Each row below holds a small network's activations on one input, seen along a few directions.
Each table varies a few parts of the input and shows all the possible inputs, shuffled.
Descriptions start from the smaller parts, as in this example, which fits no table here: ring(5) and (point or line(9) or (values(3) and line(4))).
Shared parts are said once, and a part with two or three values counts as separate values.

A family of inputs:
r1: [-24 -37  28 -22 -17 -30   2  -6  47   8 -48  39  31 -26]
r2: [  0 -38 -30  12 -38 -11 -31  30  52  -5 -42 -22  -8 -13]
r3: [-17   7  60 -17  14   6  11 -28  14  16 -49   5  20 -27]
r4: [-30 -19 -44 -14 -29 -18 -42  71  13 -18 -14  25   3   0]
r5: [-30 -52 -46   2 -21  14 -53  -3  44 -28  -5 -74  -9  17]
r6: [ 49  50  -4  22  72  12  53  10 -57 -19  58  12  11 -16]
r7: [ 43   7  41  27  25  47  47 -23  -4  -5  15 -36 -21 -16]
r8: [ 38  47  26  -8  82   0  82 -45  -7  -5  12 -32  34 -29]
r9: [-48 -15 -70 -24 -36 -10 -65  -6   0   9  31 -36 -14  68]
r10: [  5  33  24  13 -28  -7 -13 -18 -45  39   1  37 -23  22]
r11: [ -8  11  29  12  -1  13 -10  27 -42  -2  -6  44  -8 -17]
r12: [  0 -14  -7   5 -58 -46 -21   7 -15  32   1  67 -12  25]
r13: [-58 -33 -59 -27 -10   5 -66  38   6 -40  25 -28  -1  29]
r14: [ 21 -10  45  32 -10  18   3 -14  -2  14 -29  -3 -22 -33]
r15: [-15 -35  -1   4 -31 -26 -18  51 -11  -9  -5  76   1 -15]
r16: [ 16  28  24   7  37  40  31  17 -44 -24  33  12 -11   4]
r17: [-65 -36 -36 -56   2   8 -48 -22  61 -23 -19 -63  33  16]
r18: [-37 -20 -19 -42 -15 -16 -24  12  70   1 -56 -10  37 -12]
r19: [  6  24  55 -22  49  30  57 -38   8  -9 -12 -31  14  -9]
r20: [ 15 -55  13  28 -38 -20  -6  10  29   6 -32  30 -12 -29]
r21: [ 74  30  14  40  58  18  71 -29 -17   1  43 -36   1 -38]
r22: [ 55  74 -10  28  40 -10  55 -37 -60  18  67   6  -8  19]
r23: [-16   2 -52 -13 -54 -34 -44  28   8  28  -8  17  -9  39]
r24: [ 25  51  18  12   7  19  31 -29 -47  15  41   4 -28  40]
- What do these inputs look like to the network? => line(4) and line(6)
- Which other rows does r7 become when the line(4) part takes its other values? List them by row number. => r16, r19, r24
- A walk changes only the line(6) part. It starts at r22 and steps to r24. List the rest of the walk in order. => r10, r12, r23, r9
- A walk changes only the line(6) part. It starts at r6 and steps to r16. List the rest of the walk in order. => r11, r15, r4, r13

A family of inputs:
r25: [-22   2  17 -19 -30   8 -19 -20   8  26 -19  -6 -10  26]
r26: [  6 -20  -6   3 -15 -16  -2  16  46   1 -46  -9   7 -25]
r27: [ 13 -17  -2  21 -47 -43 -12  48 -10  16 -14  85  -8 -18]
r28: [ -2  -7  42 -10  53  20  43  -2   6 -33  -3   0  26 -37]
r29: [-24  20  15 -27 -14  -1 -11 -18  14  18 -36 -11   1  22]
r30: [-16 -36 -11 -11 -12 -21 -20  12  50   1 -46   0  26 -35]
r31: [-22  -3  15  -9 -34   8 -27 -29   5  22 -15  -2 -14  30]
r32: [ 29   8  40  16  31  38  39   0  -9 -10   5 -12  -7 -30]
r33: [-12 -19 -45  17 -15   9 -41  23 -18 -22  33 -27 -26  26]
r34: [ -6   8 -46   8 -21 -19 -30  66 -51 -11  41  60 -14  22]
r35: [-23  -6  15   2 -40   1 -33 -29 -11  24 -12  -4 -25  32]
r36: [ 25  26  37  10  46  30  46   3  -4 -18 -12 -17   6 -34]
r37: [  8 -42  -4  20 -35  -6 -17   5  36   3 -24  -1  -9 -16]
r38: [  8 -37  -3  10 -31  -6  -9  13  40   8 -29  -4  -5 -20]
r39: [  5  11  35  -3  51  22  30  -2   1 -18  -9  -8  25 -46]
r40: [ 36  49  -3  19   5 -31  30   0 -60  31  40  63  -6  19]
r41: [-20  21  16  -6 -44 -27 -22  14 -40  34  -5  84 -14  28]
r42: [  8 -45  -3  31 -41 -14 -23   4  21   6 -21  -2 -20 -14]
r43: [-52 -13  17 -48 -10  -9 -17 -22  23   3 -29   6  21  20]
r44: [-12   8 -47 -10  12   8 -18  33   7 -26  11 -33   1  15]
r45: [-11 -11 -43  -4  -5  17 -26  31   1 -19  27 -28 -11  19]
r46: [-41 -27 -43 -33  15   0 -25  28  16 -43  18 -17  20  12]
r47: [-21 -54  -3 -17 -10 -24  -6  11  55 -15 -39   8  27 -27]
r48: [ 32  23  -2  25   7  -4  19 -46 -28  19  35 -22 -21  20]
r49: [-46   3   9 -40 -12  -7 -30 -21  18  18 -36  -2  21  11]
r50: [ 32  31  -2   5  15   4  34 -36 -10  21  29 -25  -5  15]
r51: [ 30   0  39  36  22  29  24 -10 -29 -12  11 -10 -24 -24]
r52: [ 32  26  -3  15  11   4  26 -45 -13  17  33 -21  -9  18]
r53: [-35 -10 -50 -25  14   2 -37  30  11 -27  11 -24  20   4]
r54: [ 10  33  -5 -14  35 -11  24 -36   0  13  14 -21  26  -1]
r55: [ 30   3  39  26  27  37  31  -9 -13 -15   8  -9 -12 -26]
r56: [ 29  49  -7  -2  29  -5  42 -34  -5  13  12 -30   7   9]
r57: [  4  17   1 -22  36 -13  37 -38   5  -2  21 -14  27   8]
r58: [-11 -16 -45   6  -9  17 -35  23  -2 -24  31 -25 -14  23]
r59: [ 37  27  39  28  17   0  35  36 -62  -1  15  77  -7 -26]
- Changing only one part turns r35 into r51. The same change can be made to r25. Which row results? => r32
- What do these inputs look like to the network? => values(5) and (point or line(6))
- Which other rows does r39 become when the values(5) part takes its other values? List them by row number. => r30, r49, r53, r54
- List by row number the other rows that have the values(5) part in common with r33. => r34, r44, r45, r46, r53, r58
- Which other rows does r38 become when the line(6) part takes its other values? List them by row number. => r26, r30, r37, r42, r47

A family of inputs:
r60: [ 52  48  39  15  66  37  71 -46 -24  -4  34 -38   2 -16]
r61: [-20   5 -25 -10 -10   0 -30  -7  -2   5   6 -22  -4  25]
r62: [ 12 -10   2  17 -33 -24  -7   6  -9  23  -3  41 -10  -3]
r63: [-24 -17   7 -20  -4  14 -10 -22  28  -3 -15 -31   4  10]
r64: [-11 -10 -37   3  -6   1 -27  11   1 -16  16 -19  -6  18]
r65: [ -7 -22  11 -12   9 -10   8  -8  37  -3 -29  -7  24 -30]
r66: [  3   3  15  13 -37 -13 -16   5 -15  29 -15  41 -15   2]
r67: [-26   1  -4 -17 -16  -9 -20  12 -15   2   5  28  -1  23]
r68: [ -8 -10  13 -14   5 -10  11  -6  37  -2 -39  -9  19 -21]
r69: [ -9  -6 -25   0  -7  -2 -20  45 -17 -16  17  22  -5   4]
r70: [ 67  55  52  45  33  10  71 -22 -62  22  34  33 -20 -13]
r71: [-27  -6 -17 -13 -12   0 -27 -11  -2  -3   6 -18  -7  31]
r72: [ -8  -7 -10 -15  -3   3  -2 -15  35   0 -14 -36   6   8]
r73: [ -6 -25 -12  -1   4  21 -10  13  25 -20  -3 -38  -1  -9]
r74: [ 13 -16   3  26 -30  -6 -13  34 -17   3  -2  39 -23 -11]
r75: [-23 -21  31 -20   4   0   2 -13  32  -6 -41  -4  17 -19]
r76: [ -3  -8  23  10 -39 -14 -13   2 -15  21 -15  45 -18   8]
r77: [-17  -9  23 -16   5   1  -1 -10  31   2 -41  -8  20 -25]
r78: [ -6 -28  12  -1  12   7   3  20  28 -22 -29 -10  13 -37]
r79: [ 48  64  26  19  55  17  67 -16 -65   3  53  19  -4  -1]
r80: [-11   4 -35  -8 -11 -11 -19  -3   5   0   7 -23  -5  29]
r81: [-10  11 -23 -13 -14 -19 -12  19  -9   5   6  24   2  22]
r82: [-17  -6  -1 -17  -2  15 -14 -18  28   5 -15 -35   6   4]
r83: [-10 -13 -37   6  -4   6 -27  24  -4 -20  18 -24 -12  12]
r84: [-10  -1 -26 -10 -10 -20 -14  17  -9   4  16  25   7  12]
r85: [-19  12 -13 -14 -14  -8 -23  15 -15  10   5  24   2  17]
r86: [ 11 -13   3  24 -32 -12 -13  22 -12   8  -5  44 -17  -5]
r87: [ -8 -21 -12  -4   2  15 -10  -1  30 -16  -5 -32   5  -4]
r88: [ -8 -25  12  -4  10   2   3   7  33 -18 -31  -5  19 -32]
r89: [ 52  41  59  15  74  26  83 -37 -22  -4   8 -13  15 -40]
r90: [ -7 -18 -13 -12   1   3  -5 -16  34  -1  -4 -34  10  -1]
r91: [ 48  60  16  23  57  23  59 -37 -53  -4  55 -26  -9   3]
r92: [-11  -3 -25  -3  -9  -7 -20  32 -12 -11  15  28   1  10]
r93: [-10  -8 -38  -5  -7 -12 -22  -5   4   0  18 -21   0  20]
r94: [ 12   2   6  14 -38 -24  -4   9  -9  25 -13  41 -15   7]
- What do these inputs look like to the network? => line(5) and (point or line(6))
- Changing only the line(5) part turns r79 into r60. The same change can be made to r84. Which row results? => r90
- A walk changes only the line(6) part. It starts at r76 and steps to r66. List the rest of the walk in order. => r94, r62, r86, r74
- Which other rows does r63 become when the line(5) part takes its other values? List them by row number. => r67, r71, r75, r76
- Which other rows does r85 become when the line(5) part takes its other values? List them by row number. => r61, r66, r77, r82
